Each row below holds a small network's activations on one input, seen along a few directions.
In each table, some parts of the input vary, and every possible input appears once, in random order.
A made-up example of a description, with smaller parts first: line(4) and (point or ring(9) or (values(2) and ring(8))).
Shared parts are said once, and a part with two or three values counts as separate values.

Other details of the inputs vary at random and push rows far along three fixed directions, the same in every table; ignore that.

Rows:
x1: [  5  53 -36   4 -36 -31 -72 -37 -12   4   7]
x2: [ -7 -35  -2  21 -21  37  27 -40 -19   7  22]
x3: [-13  10   9  -8  82 -30  24 -44 -37 -13  35]
x4: [  1 -15   9  -3  -6   3  -4  82  49   8 -44]
x5: [  3 -23  13 -11 -25  -9  15  34  23   3 -12]
x6: [-15   8  14   4  76 -24  15  18  -6  -8   0]
x7: [ 17 -29  11 -25 -36  10   6  55  28 -10 -28]
x8: [-15  25   8 -12  83 -20  27 -20 -37 -30  25]
x9: [ 15  27 -21 -22 -39 -38 -69  27   6  12 -43]
x10: [ -5 -39   3  21 -24  28  28 -36 -27   6  23]
x11: [ -8  59 -49  -1  -8 -14 -65 -81 -50   8   5]
x12: [-13 -30  -1  24 -27  30  34 -41 -14   4  23]
x13: [  3  58  -4  12 -39  -8 -75 -68 -12  25 -13]
x14: [  3  17   9  -3  76 -23   0  14  14  -7  20]
x15: [  2 -12   6  13 -28  37  10  24   3  -2  17]
x16: [ -5 -22  -1   8 -35  31  27 -15  12  -2   6]
x17: [  2 -28  -4   5 -28  38  21 -15   7   1   4]
x18: [ 34   4  13  18 -33  29  33   3  10   3   3]
x19: [-11   7   8  -2  81 -20   9  10   7   1  -1]
x20: [ 14  46 -30 -16 -35 -29 -91  29  18  19 -26]
x21: [ -9  12  14 -22  52 -32  25   4   3 -18  10]
x22: [ -8  26   6 -20  75 -23  -1  63  42  -6 -30]
x23: [ 12 -24  15 -12 -32   0   1  85  39  -3 -41]
x24: [ -6 -28   7  15 -22   7  25 -12  -4   6   9]
x25: [  8 -27   4 -13 -30  18  23  -6 -10 -10   9]
x26: [ -4 -38   1  25 -22  33  26 -32 -33   1  19]
Description of these inputs: values(2) or (line(4) and (point or line(5))).
- Which other rows does x2 become when the line(4) part takes its other values? List them by row number. => x4, x12, x19
- Which other rows does x3 become when the line(4) part takes its other values? List them by row number. => x5, x9, x23

Rows:
x27: [ -8 -37  25  36 -21  45  13 -43  -8  19   5]
x28: [ -4 -63   8 -10 -34  -5  42  62  51 -23 -29]
x29: [ -5  50 -47   3 -22  25 -53 -35 -12  23 -34]
x30: [ -2  50  13  10  97 -35  14 -14   0 -11  49]
x31: [  0   8 -29   0 -42 -50 -47 -12 -63  17 -28]
x32: [ -9 -38  -3   0 -27  33  43  -1  -3 -46   8]
x33: [ -2  42 -22  28 -34 -19 -72 -53 -24  19  17]
x34: [-27 -43  21  -6 -40  20  49 -30 -35  -4  19]
x35: [-10  29 -25 -26 -47 -48 -55 -48 -25  -6 -41]
x36: [  9 -57 -13  -5 -23  22  33 -36 -33 -12  48]
x37: [  9 -17  26  36 -19  52  23  14   8  -7  25]
x38: [  7  17 -40 -12 -34 -32 -49  37 -36   0 -24]
x39: [ 14  24  15   4 -26 -33 -73  46  54  30 -49]
x40: [-26   5  18  -7 124 -31  15  33  59  24 -31]
x41: [  0 -54  36  22 -12  32   8  60  67  25 -31]
x42: [ -4 -13   5  51 -33  46  14 -53 -31  -3  61]
x43: [ 22 -25  38  21 -22  29  34 -19  10   6  13]
x44: [ 32   3  14   7 -21  55  52   5  17 -10   0]
x45: [ 30  49 -11 -20 -37 -35 -44 -15  23  30 -42]
x46: [ 12   2 -31 -29 -34 -30 -61 -44 -34   4   3]
x47: [ -1 -14  13  37 -13  79  23 -14 -13  -5   8]
x48: [ 15  -9  33  31 -17  64  26  13   1 -13  10]
x49: [ -8  23 -27  -5 -22 -12 -63 -20  23  46 -52]
x50: [ -1  42 -35 -28 -36 -21 -56  -8 -12 -32 -42]
x51: [  3  54  -1  -4  97 -38  30 -21   8  -6  36]
x52: [-11  31  39  15 110 -34   1 -43 -16  -1  23]
x53: [-21  18  28 -49  88 -38  27  88  36 -20  -7]
x54: [-21 -40  28 -14 -37  24  49 -40 -42  -4  19]
x55: [ -9  35 -44   3 -20  10 -58  -6  15  30 -29]
x56: [  9 -68  11  -4 -22   3  45 111  22  -5 -18]
x57: [  0   5 -40  -3 -39 -51 -39  17 -42  14 -20]
x58: [-19   3  26   6 112 -34   0  59  63  17 -12]
x59: [-39  24 -23  19 107  -6  14 -60 -17   7  41]
x60: [ -5  19  -7  -8  89 -22  24   3 -69 -27   8]
x61: [-11 -33   6  36 -15  48  19   1  13   6  26]
x62: [ -8  17  -6 -52 -45 -46 -45  90  46   9 -42]
x63: [ 18  47  24 -23 102 -37  31  73  66  -7 -10]
x64: [ 20  13  11  29 -32  65  27 -43 -31 -18  33]
x65: [ 26 -70  11 -36 -25  13  20  96  58 -15  -6]
x66: [-16   6   6  -3  91 -49  28 -53 -90  -9  19]
x67: [-13 -57  10   2 -30  12  51 -18  -6 -26  -9]
x68: [-37  15 -13  11 115 -19  14 -30  12  18  14]
x69: [ -3 -37  31 -33 -23  38  48  79  28 -22 -21]
x70: [ 19  48 -29  -7 -39 -34 -42 -10  23  26 -16]
x71: [ 16 -42  -8 -18 -28  39  17   7 -16 -24  34]
x72: [ 17 -18   8  21 -27  30  50 -58  -7  10  24]
x73: [ 25 -41  47  18 -20  15  34  59  61  11 -14]
x74: [-13  28 -50 -15 -45 -40 -48 -31 -19 -21 -11]
x75: [ 14  70 -23  14 -39  -6 -58 -38 -22   4  20]
x76: [ -3   2   9 -34 100 -37  10 -62 -49 -20  41]
x77: [ -2  38 -20  17 -22   6 -71   3   7  17 -15]
x78: [  6 -15   2  43 -36  33  26 -59 -24   3  55]
x79: [ 23 -31  -9 -20 -25  55  20 -22 -40 -31  24]
x80: [-10   8  -6 -48 -45 -52 -41  85  50  14 -48]
- Describe the family of inputs behind these rows. => line(6) and (values(4) or line(5))
- Changing only the line(6) part turns x31 into x57. The same change can be made to x40. Which row results? => x68
- Which other rows does x64 become when the line(5) part takes its other values? List them by row number. => x29, x44, x47, x48
- Start at x70 and move only the line(5) part, one step at a time. The first step leads to x78. Which rows follow, in order? => x33, x58, x68
- Which other rows does x35 become when the values(4) part takes its other values? List them by row number. => x54, x66, x76
